These are the activations of a small neural network, seen along a few directions. Each row is one input.
In each table, some parts of the input vary, and every possible input appears once, in random order.
Descriptions start from the smaller parts, as in this example, which fits no table here: values(2) and (point or ring(9) or (ring(5) and line(6))).
Shared parts are said once, and a part with two or three values counts as separate values.
In the rows, 128 means zero.

Other details of the inputs shift rows strongly along two fixed directions, in all tables alike. That doesn't count.

A family of inputs:
r1: [134  99 126 124 121 120 144 140 133 140 127 141]
r2: [145 131 119 180 142 131 137 119 102 130  99  90]
r3: [181 152 110 110 152 121 100 100 133 129 128 119]
r4: [103 118 149 133  97 139 135 116 135 135 152 141]
r5: [ 46  94 174 189  66 120 180 115  74 119 120 103]
r6: [ 38 119 181 136  56 128 171 138 121 110 187 131]
r7: [119 102 119 141 117 131 144 144 123 139 130 138]
r8: [112 135 141 119 118 145 125 117 127 133 135 143]
r9: [ 71 142 174  96 100 123 146 132 122 110 165 138]
r10: [148 127 128 180 122 153 134  90 129 165 113 109]
r11: [197 136  78 161 181 160  97 119 116 145  73 108]
r12: [136 126 102 177 134 145 125 122  88 129  94  93]
r13: [161 160  80 101 183 117  92 159 172 116 105 137]
r14: [112  92 144 171 101 137 152 121 116 138 110 117]
r15: [ 81  92 178 102  96 111 148 137 124 104 139 155]
r16: [140 119 118 201 122 139 147 125 107 136 104  83]
r17: [110 125 122 141 129 107 137 147 170 124 120 128]
r18: [ 86 103 141 217 105 141 185 104  81 170  90 105]
r19: [144 126 103 191 131 142 131 134 110 131 112  89]
r20: [219 124  84  92 165 110  80 139 147 108 117 121]
r21: [178 153 119  88 170 139  88 108 144 138 118 142]
r22: [135 130 117 120 123 133 128 123 141 153 151 147]
r23: [128 126 139 124 101 123 130 113 132 125 152 122]
r24: [ 88 126 158 219  98 156 170  72  95 171 103  99]
r25: [171 108 115  54 147 115  87 161 164  96 147 165]
r26: [ 88 104 149  58 112 114 138 171 133 104 158 178]
r27: [ 57 128 193  90  78 107 160 133 131  99 186 146]
r28: [100 142 130 163 103 146 141 105  97 134 128 109]
r29: [140 143 122 173 137 141 147  88 115 179 111 120]
r30: [115 155 129 130 124 141 131 126 121 123 146 120]
r31: [227 137  53 167 176 141  83 120 120 137  86  87]
r32: [159 144  96 178 127 148 117  97 115 147 121  94]
r33: [ 96 120 151  66 116 112 125 178 131  76 163 152]
r34: [116 109 157  50 135 113 110 153 137  96 137 167]
r35: [143 145 109 110 168  98 109 142 173 119 111 136]
r36: [ 85 108 151 113 120 125 152 141 108 133 123 148]
r37: [164 142 132  55 134 109 104 143 171 103 177 145]
r38: [ 87 138 145  58 142  90 115 170 172  94 138 166]
r39: [109 136 155  52 126 114 125 135 143 130 162 177]
r40: [179 136 100  99 169 122  89 132 116 111 100 117]
r41: [161 148 110  50 155 123  98 141 154 131 156 173]
r42: [208 172  78 150 183 149  88  86 115 153  87  92]
r43: [ 60 125 120 242 102 138 173 125 124 151  97  92]
r44: [ 85 120 164  86 116 112 135 160 117  89 146 138]
r45: [197 141  98 102 160 128 106 116 160 159 135 143]
Description of these inputs: ring(5) and (point or (values(2) and line(4))).
Question: The inputs of r22 and r45 match in every part but the ring(5) part. If r25 is changed in the same way as r22 into r45, which row does it become?
Answer: r14
Question: List by row number the other rows that have the ring(5) part in common with r13.
Answer: r8, r11, r12, r26, r28, r30, r33, r41
Question: Change only the line(4) part in r1. List by row number the other rows that result.
Answer: r14, r16, r20
Question: Change only the ring(5) part in r35. List by row number the other rows that result.
Answer: r13, r17, r38, r43

A family of inputs:
r46: [157 121 121  60 149 114 102 158 136 100 132 153]
r47: [ 28  76 181 204  56 132 198 130  81 133 121 112]
r48: [166 151  99 105 157 124 101 139 162 124 136 130]
r49: [ 24 109 193  61  75 102 163 158 142 106 183 187]
r50: [169 151 119 197 123 175 134  51  87 187 116  87]
r51: [210 164  92 215 147 184 119  41  88 200  95  76]
r52: [104 118 134 157 116 130 151 122 138 152 117 135]
r53: [110  98 123 239 113 153 162 106  83 158  78  85]
r54: [200 131  96  52 181 117  78 155 146 103 124 150]
r55: [ 59 117 203 112  50 136 168  91  99 135 193 147]
r56: [ 63 119 170  51 102 107 138 157 154 108 172 187]
r57: [143 151 124  71 154 111 100 139 168 112 145 152]
r58: [ 23 112 180 134  74 124 178 136 118 135 151 152]
r59: [100 105 153  45  99  96 113 179 144  62 180 159]
r60: [147 129 108 148 148 129 131 118 145 157 109 131]
r61: [176 142  92 170 164 139 107 113 111 130  83  88]
r62: [177 161 108  54 177 105  85 141 177 112 143 153]
r63: [217 151  78 120 188 127  83 127 133 117  92 102]
r64: [112 100 124 238 113 151 166 108  81 160  78  83]
r65: [ 39  96 177 136  56 113 168 157 102  89 160 127]
r66: [ 31 117 175 137  68 120 175 142 129 112 168 137]
r67: [144 127 130  71 140 108 101 151 139  87 136 136]
r68: [179 163  67 236 166 165 123  93 120 177  72  68]
r69: [183 163  99  92 181 118  90 129 166 128 124 134]
r70: [204 135  89  63 169 109  71 162 152  87 138 132]
r71: [103 115 120 234 118 163 161 104  70 159  75  84]
r72: [188 136 102  53 172 104  90 147 185 126 135 168]
Question: What is each input in this table made of?
Answer: values(3) and (point or (values(2) and line(4)))
Question: The inputs of r62 and r57 match in every part but the values(3) part. If r63 is changed in the same way as r62 into r57, which row does it become?
Answer: r61
Question: Change only the values(3) part in r71. List by row number the other rows that result.
Answer: r46, r54
